These are the activations of a small neural network, seen along a few directions. Each row is one input.
Each table varies a few parts of the input and shows all the possible inputs, shuffled.
A made-up example of a description, with smaller parts first: one of 6 places along a line, together with either a single point or (one of 2 separate values, together with one of 5 places around a ring) or one of 11 places along a line.
Shared parts are said once, and a part with two or three values counts as separate values.

Other details of the inputs shift rows strongly along two fixed directions, in all tables alike. That doesn't count.

Table:
R1: [ 12   2 -12  25  20  42 -35 -54  15   4   9  11]
R2: [ 28  21 -39  16 -61 -29  25   6  15  38 -15 -19]
R3: [  9  10 -11   5 -36 -20  13   3  17  25  -8 -19]
R4: [ -8   3 -14  -2   5   0   7   7  -6 -11  -3  -1]
R5: [ 34  27 -27  39 -65 -13  19   0  33  44 -18  -5]
R6: [-19  -4   9   2  30  37 -32 -34   5 -18   4   6]
R7: [ -2 -12  27  15  34  38 -32 -43  14  -1  19  12]
R8: [  7   3 -11  28  17  29 -14 -24   4  -4   3  23]
R9: [ 27  -6  13  42  32  43 -31 -42  11  20  19  28]
R10: [ 34  16 -30  20 -48 -21  15  -7  21  43  -5 -18]
R11: [-34 -18  39 -18  29   4  -1   5  -8 -20  12  -3]
R12: [-36 -20  43  -8  26   4  -4   8 -15 -11   6   8]
R13: [ 24  17 -31   1 -53 -48  44  37   8  34 -11 -29]
R14: [-34 -12   2 -11  22  -4   6  13 -28 -26  -3  12]
R15: [-19 -13   8 -14   6 -17   9   6 -13  -3   5  -8]
R16: [-58 -20  35 -43  17 -28  21  39 -24 -32  -1 -15]
R17: [-24  -6   7 -56  25 -19  12  52 -34 -56  -5  -1]
R18: [ 50  14 -23  23 -54 -37  32  13  19  58   1 -18]
R19: [ 38  22 -41  28 -48 -19  19   4  15  40 -13  -7]
R20: [-33  -2   3 -17  -1  -6   3   9  -8 -17 -10  -8]
R21: [ 10   6 -15  13  17  25 -13 -21   6  -2   5   4]
R22: [-22  -6  -6 -18  16  -7   5  11 -19 -18  -1  -6]
R23: [-31 -21  39  -5  21   1  -6   2 -15  -4   6   8]
R24: [-20  -3   7   9  24  35 -29 -30   3 -16  -1  14]
R25: [ 26   3 -15  29  23  38 -31 -48  18  12  12  11]
R26: [  8   2  -5 -21  11  10 -14  -1  -8 -27  -1   8]
R27: [-11 -14  17 -11  22  -9  11  12 -12  -7  14  -2]
R28: [ 48  13 -15  19  16  53 -47 -52  24  -6   8  23]
R29: [ 44  18 -28  19 -53 -38  37  21  19  48  -4 -20]
R30: [ 22   7 -14  43  38  65 -44 -59  17  -2  11  30]
R31: [-38 -14  10 -68  26 -31  16  58 -45 -61  -6  -4]
R32: [ -4   7   2 -39 -16 -21   8  37  -8 -24 -15 -11]
R33: [  7  13   0 -29 -18 -11   7  32   2 -21 -13  -8]
R34: [-15 -12  22   3  31  27 -25 -29   5  -9  11   7]
R35: [ 12  13  -6  31   9  49 -33 -47  29   2   0  11]
R36: [-10 -17  23  -2  30   4   1   3 -15  -6  16   9]
R37: [ 29   7 -11  -3  27  33 -32 -18   4 -23   4  19]
R38: [ 14  18 -21  18 -63 -33  27  17  16  34 -22 -10]
R39: [ 41  27 -47  22 -61 -30  28  12  17  43 -15 -17]
R40: [-42 -28  33 -21  20 -22  11  21 -36 -10   6   3]
R41: [  3 -14  15  13  28  25 -21 -37   4   4  20   9]
R42: [-24 -18  33  -9  13  -5   0   4  -9  -2   7   0]
R43: [-49 -29  31 -41   5 -50  34  46 -41 -15   3 -13]
R44: [ 16  15 -31  13 -51 -29  23  10   6  31 -15 -12]
R45: [ 18  16 -10 -21 -33 -19   9  27   7  -5 -16 -10]
R46: [  4  12 -19 -54 -44 -71  55  89 -24 -15 -21 -27]
R47: [-40 -16   8  -9  25   6  -6  -4 -25 -28  -1  13]
R48: [ 42  25 -12   5 -22  17 -14  -5  29   1  -9   3]
R49: [  0 -12  36  24  40  49 -36 -45  14  -1  20  21]
R50: [ 31   0  -8  31  19  31 -25 -43  18  18  15  13]
R51: [ 12   9   0  43  28  71 -50 -65  30  -2   5  26]
R52: [ 19  23 -21  10 -53 -20  21  12  24  30 -15 -23]
R53: [-50 -28  28 -42   4 -62  42  67 -50 -12  -3 -10]
R54: [-44 -11  20 -29  14 -11   9  20 -12 -26  -2 -13]
R55: [ -1 -14  14   1  12  -8   6   4 -12   8  12   5]
Each input here is: one of 5 places along a line, together with either one of 2 separate values or one of 9 places along a line.
The inputs of R42 and R43 match in every part but the place on the line of 5. If R38 is changed in the same way as R42 into R43, which row does it become?
> R47
The inputs of R55 and R36 match in every part but the place on the line of 5. If R31 is changed in the same way as R55 into R36, which row does it become?
> R46
Start at R14 and move only the place on the line of 9, one step at a time. The first step leads to R19. Which rows follow, in order?
> R39, R22, R25, R50, R18, R55, R53
Change only the choice among 2 separate values in R45. List by row number the other rows that result.
> R32
Start at R21 and move only the place on the line of 5, one step at a time. The first step leads to R22. Which rows follow, in order?
> R1, R6, R52

Table:
R56: [-22  -1 -10 -39   2 -26  20  41 -27 -33 -10  -9]
R57: [ 63  31 -28   4 -50 -12   8  14  27  21 -12  -8]
R58: [-50 -17  10 -35  47   8  -8  12 -35 -55  -1   9]
R59: [ 49  27 -34   2 -45 -18  14  18  18  18 -13  -9]
R60: [-75 -26  30 -33  22 -23  17  25 -33 -29  -1 -11]
R61: [-20  -8  19  -3 -12 -17  14  11  -1  10  -1  -9]
R62: [ 17 -26  27  33  62  42 -33 -48  -5  12  37  32]
R63: [ 44  -4  -3  29 -28 -33  28   8   5  60  14  -4]
R64: [  1  12 -25 -29 -34 -44  34  48 -13  -6 -17 -20]
R65: [-27   2 -14 -25 -35 -52  42  49 -20  -1 -18 -23]
R66: [-57 -23  38 -28  18 -16  10  20 -22 -21   2  -8]
R67: [-20 -13  17  27  42  51 -37 -55   8  -6  14  19]
R68: [ 46  25 -21 -12 -46 -22  14  27  17  11 -13 -13]
R69: [ -7  -4  -2  21  44  55 -41 -50   4 -19   9  25]
R70: [-15  -9  10  23  43  52 -40 -52   6 -12  11  21]
R71: [ 33  22 -27 -13 -41 -28  21  31   8   7 -14 -15]
R72: [ 16  15 -23  21 -48 -24  23   7  14  37 -12 -13]
R73: [ -5 -12  35  17  43  51 -41 -45  13  -8  18  20]
R74: [ 88  29 -13  81 -34  52 -38 -77  73  74  10  12]
R75: [-59 -19  13 -42  48   3  -6  18 -39 -59  -1   6]
What is each input in this table made of?
> one of 2 separate values, together with either a single point or one of 9 places along a line
Change only the choice among 2 separate values in R71. List by row number the other rows that result.
> R59
